These are the activations of a small neural network, seen along a few directions. Each row is one input.
Each table varies a few parts of the input and shows all the possible inputs, shuffled.
Descriptions start from the smaller parts, as in this example, which fits no table here: line(6) and (point or line(9) or (values(3) and ring(5))).
Shared parts are said once, and a part with two or three values counts as separate values.
In the rows, zero is written as 128.

Other details of the inputs vary at random and push rows far along two fixed directions, the same in every table; ignore that.

Rows:
r1: [ 89 153 125 101  39 128  81  90  83 130 111 154  99 116 130 109]
r2: [141 167 108 105 143 105  84 148 123 132 127 121 118 164 147 102]
r3: [126 136 132 124  79 120  79 120 116 137 131 119 111 128 140 115]
r4: [109 157 109  96 102 122  96 122 108 124 113 138 113 145 135 100]
r5: [133 124 106 140 205 115 166 160 157 129 152 148 160  95 136 148]
r6: [123  91 127 153 153 121 157 143 150 134 149 130 160  82 139 157]
r7: [208 114 157 117 201  62 111 191 102 120 105  81  90 206 132 122]
r8: [122 121 120 145 177 151 168 146 163 127 144 149 146  94 121 138]
r9: [ 78 163 114  86  55 144  90  89  89 121  99 157  98 136 123 102]
r10: [135 119 117 149 209 139 170 161 170 124 145 132 158 116 136 143]
r11: [150  96 124 160 185 130 165 165 179 126 153 119 159  98 136 144]
r12: [115 114 168  90  59 130 116 101  49 111  72 146  50 146  89 122]
r13: [ 65 119 113 126 127 166 184 101 126 127 127 193 146  56 111 163]
r14: [ 87  91 131 148 128 146 166 113 136 131 132 147 160  80 134 174]
r15: [189 141 125 137 165  97  78 178 163 127 142  73 127 184 158  97]
r16: [157 102 151 154 167 139 198 114 135 134 139 118 147 125  91 165]
r17: [131 101 152 145 143 154 200  90 118 128 122 125 144 131  91 171]
r18: [ 65  88 133 146 108 165 175  93 125 130 126 163 155  64 128 184]
r19: [128 111 116 147 195 101 164 157 148 135 144 136 176 102 152 164]
r20: [177 150 113 122 169  60  78 180 133 137 140  89 138 174 170 102]
r21: [ 82 156 125  98  43 133  82  88  80 134 102 152 104 130 135 117]
r22: [143 101 126 161 192 137 163 158 175 126 147 118 162 113 144 156]
r23: [120 142 157 107  44 159 122  58  75 129  95 119  90 172  86 122]
r24: [187 159 116 127 177  96  83 183 161 126 147  91 118 174 143  76]
r25: [101 143 135 113  32 166  83  91 112 124 112 139  87 125 117 101]
r26: [156 143 128 129 124 125  81 147 144 129 130  96 115 167 147 104]
r27: [ 86 131 133 107  30 140  81  87  91 129 106 131 103 129 134 114]
r28: [133  98 127 160 186 118 156 154 158 140 151 120 170 103 152 171]
r29: [146 157 119 116 139 123  90 149 140 122 126 109 113 170 138  88]
r30: [187 156 114 125 175  94  85 186 160 126 146  90 118 173 144  73]
r31: [ 78  91 133 148 104 183 182  99 147 120 128 167 144  58 109 162]
r32: [ 71  88 131 144 107 184 187  99 142 119 120 162 149  70 116 165]
r33: [182 135 148 123 128 109 122 119 111 130 119  77 114 200 108 111]
r34: [184 154 115 127 167  58  73 181 139 138 148  93 133 162 163  98]
r35: [ 58 117 113 124 131 167 186  97 121 123 119 189 151  69 118 169]
r36: [145 154 118 117 130  87  79 146 115 135 129 112 126 158 160 112]
r37: [190 135 148 126 124 106 121 123 115 130 128  80 109 186 102 104]
r38: [159 137 154 122  88 132 124  91  99 129 118 103  99 169  92 115]
r39: [118 108 116 142 163 108 163 146 139 134 144 148 163  81 140 153]
r40: [176  98 148 159 192 122 199 132 147 131 145 104 156 134  97 161]
r41: [111 102 131 151 131 161 161 123 155 123 138 145 141  83 123 150]
r42: [147 161 119 117 141 127  88 150 139 127 128 111 111 170 139  91]
r43: [ 94 136 136 113  30 140  76  87  94 130 116 136  96 117 129 112]
r44: [180 156 114 123 180  98  87 182 156 125 138  87 123 186 151  80]
r45: [125 132 132 123  78 117  81 120 117 132 129 117 113 128 138 112]
r46: [ 89 155 125 101  39 130  81  91  84 134 110 155  99 116 129 110]
r47: [ 87 119 111 128 147 145 176 120 136 124 133 176 150  71 118 152]
r48: [103 120 121 139 148 163 168 126 150 121 136 160 138  86 115 137]
r49: [ 85 159 113  87  49 140  91  94  91 122 107 160  93 121 117  92]
r50: [149  98 150 151 170 138 202 110 132 129 129 112 154 139  96 169]
Each input here is: values(2) and (point or (line(4) and (point or ring(5)))).
- The inputs of r23 and r16 match in every part but the values(2) part. If r20 is changed in the same way as r23 into r16, which row does it become? => r39
- The inputs of r6 and r27 match in every part but the values(2) part. If r1 is changed in the same way as r6 into r27, which row does it become? => r36
- Start at r42 and move only the line(4) part, one step at a time. The first step leads to r10. Which rows follow, in order? => r29, r44

Rows:
r51: [132 117 139 124 130 125 150 126 109 130 119 137 119 122 114 142]
r52: [162 160 139 107  96  97  66 122  93 128 115  99  88 188 129  94]
r53: [143 122 134 128 152 131 130 139 135 125 120 110 125 157 126 129]
r54: [103 124 118 123 135 145 130 134 136 118 121 140 128 120 140 130]
r55: [103 120 142 125 105 135 153  96 102 128 117 144 129 116 108 151]
r56: [185 106 132 165 204 112 156 162 173 133 163  95 157 129 132 147]
r57: [103 113 144 123 113 146 152 106 107 123 109 149 115 115 103 141]
r58: [109 161 114 112 124 173 172  89 128 122 125 161 125 126  81 111]
r59: [155 139 139 116 130 108 101 141 110 119 117 108  97 168 125 101]
r60: [164 109 116 158 208 115 143 186 186 125 164 110 154 110 148 129]
r61: [133 118 139 141 113 139 141 111 136 131 139 117 134 120 112 138]
r62: [ 92 126 121 116 101 125 137 111 108 130 122 159 134  93 126 146]
r63: [158 121 133 129 154 103 139 137 118 130 129 121 128 136 123 141]
r64: [112 123 122 132 124 145 130 136 144 117 126 141 129 110 137 122]
r65: [130 112 137 121 133 127 152 129 113 118 116 137 114 122 111 134]
r66: [104 128 120 125 132 143 128 132 132 130 124 139 134 121 143 137]
r67: [186  97 133 170 244 109 179 188 187 129 154  99 170 132 135 152]
r68: [149 150 117 110 122  90  81 144 113 131 127 122 112 145 146 109]
r69: [150 164 120 115  91 109  54 135 125 129 126 106 106 167 152  86]
r70: [155 123 111 146 211 105 136 172 165 132 150 112 164 134 161 148]
r71: [140 163 125 100  99  98  49 144 107 127 114 114  89 170 143  79]
r72: [111 105 142 137 103 165 152 104 135 124 125 137 121 103 100 137]
r73: [161 143 140 127 115 123  98 137 127 130 123  99 109 170 130 103]
r74: [129 115 139 136 125 149 148 124 135 116 120 127 122 128 116 128]
r75: [ 96 122 121 135  89 149 132 100 132 134 139 142 141  90 126 132]
r76: [125 120 143 130 134 131 147 123 111 130 120 134 121 128 117 141]
r77: [131 120 136 124 125 114 149 117 109 130 124 132 131 123 113 147]
r78: [140 127 122 142 142 128 116 152 155 134 149 120 134 116 142 121]
r79: [172 111 109 153 239  71 162 189 162 142 164 114 182 113 157 154]
r80: [ 90 127 124 123 109 136 133 107 110 127 121 161 129  96 130 144]
r81: [148 164 121  97  93  92  54 147 100 133 118 116  89 165 146  84]
r82: [112 127 121 138 124 133 134 126 144 130 136 137 150 107 139 139]
r83: [155 159 131 106  91 109  70 115 102 134 116  85 104 201 135  92]
r84: [157 127 136 140 138 125 129 130 138 128 131 109 132 147 128 130]
r85: [109 110 140 118 109 140 155 109 105 124 108 151 113 110 101 142]
r86: [104 115 139 130 113 135 162  93 101 132 120 143 136 112 110 151]
r87: [121 120 136 129 132 148 146 120 123 129 118 126 127 139 123 143]
r88: [136 128 118 119 150 105 119 159 128 121 129 134 120 122 140 118]
r89: [110 117 138 137  96 151 156  91 119 131 122 134 139 117 112 142]
r90: [ 87 126 128 122 110 141 136 117 110 129 119 162 124  97 129 139]
r91: [115 119 124 135 120 145 122 133 150 127 137 136 128 101 128 122]
r92: [113 121 121 119 132 120 130 139 123 127 121 151 125 104 129 132]
r93: [ 86 125 125 125 112 131 142 109 114 129 125 158 140  94 128 149]
r94: [147 168 119 112  80 104  52 128 119 135 127  99 112 173 152  78]
r95: [116 126 122 137 113 134 123 123 145 132 146 131 141 102 133 132]
r96: [151 148 120 127 110 115  73 138 140 131 143 107 116 142 145  99]
r97: [157 118 139 145 143 133 134 140 146 133 143 106 127 134 122 127]
r98: [ 90 118 125 132 106 158 139 118 139 123 119 156 132  94 126 134]
r99: [153 125 136 142 142 120 137 132 142 130 135 107 143 144 127 135]
r100: [113 110 138 141  97 154 157  90 126 133 135 130 138 104 106 142]
r101: [107 124 124 123 136 128 131 138 124 119 124 148 123 109 134 127]
r102: [127 136 112 127 145 115 116 136 135 136 135 116 149 141 152 128]
r103: [112 108 141 134  97 166 150 105 130 117 125 136 113 106 103 130]
r104: [ 99 112 137 122 112 165 154 104 117 114 108 140 117 125 112 140]
r105: [ 99 120 136 124 104 152 152  92 114 127 115 135 134 127 114 153]
r106: [103 131 117 125 127 133 127 123 132 130 129 135 145 122 142 143]
r107: [163 141 132 114 118  89 104 128 101 136 124 103 115 166 126 111]
r108: [ 91 170  97 109 124 169 154 101 136 123 131 174 133 107 100 106]
r109: [158 159 133 106  95 114  65 119 105 127 112  91  94 199 135  96]
r110: [ 92 125 126 131  98 158 135 115 131 128 122 154 130  98 132 134]
r111: [131 133 118 131 153  99 123 141 126 137 139 126 147 125 146 130]
r112: [150 118 113 143 215 110 137 182 171 129 144 113 158 135 155 139]
- Describe the family of inputs behind these rows. => values(2) and (point or (line(5) and line(6)))
- The inputs of r111 and r86 match in every part but the values(2) part. If r106 is changed in the same way as r111 into r86, which row does it become? => r105
- The inputs of r90 and r76 match in every part but the values(2) part. If r69 is changed in the same way as r90 into r76, which row does it become? => r84
- Start at r104 and move only the line(6) part, one step at a time. The first step leads to r53. Which rows follow, in order? => r87, r109, r105, r83
- Which other rows does r74 become when the values(2) part takes its other values? List them by row number. => r64

Rows:
r113: [ 76 137 128  89  97 137 152  92  67 119  89 182 102 114 101 139]
r114: [166 127 136 135 147 102 117 143 130 134 135  97 130 156 134 126]
r115: [164 117 115 151 213  91 135 187 169 134 157 111 162 122 159 139]
r116: [ 89 128 128 124  93 172 153  91 123 122 118 156 124 105 105 132]
r117: [148 153 126 116 113 128  92 132 129 124 125 110 105 164 126  91]
r118: [ 90 118 142 121  63 156 141  76  96 128 109 147 117 111 107 144]
r119: [171 119 135 142 168  99 128 153 139 134 141  96 139 151 137 134]
r120: [124 162 122 101  63 114  51 121 103 129 116 119  93 157 143  85]
r121: [176 124 119 152 219 112 153 176 176 130 156 104 158 141 137 131]
r122: [107  96 141 143 127 147 176 107 124 129 126 144 144  95 113 167]
r123: [137 164 129 102  70 135  67 116 111 122 112 113  82 173 122  75]
r124: [153 130 117 137 170  98 111 168 150 132 145 113 143 132 155 124]
r125: [112  88 141 150 148 144 188 118 133 128 131 143 151  89 115 174]
r126: [100 111 128 138 136 167 176 113 142 122 128 154 140  93 109 147]
r127: [141 147 117 122 127 104  88 145 131 133 135 115 127 144 150 109]
r128: [ 83 116 122 130 108 148 148 109 125 128 126 161 141  83 129 149]
r129: [141 146 118 122 127 104  88 146 131 132 135 115 126 144 150 109]
r130: [106 107 126 145 157 163 189 120 151 124 135 153 152  90 111 155]
r131: [149 142 141 114  83 112  79 119 102 129 116 101  97 169 128 102]
- Describe the family of inputs behind these rows. => point or (values(3) and line(6))
- Start at r127 and move only the line(6) part, one step at a time. The first step leads to r129. Which rows follow, in order? => r128, r120, r124, r115
- Which other rows does r120 become when the values(3) part takes its other values? List them by row number. => r117, r122
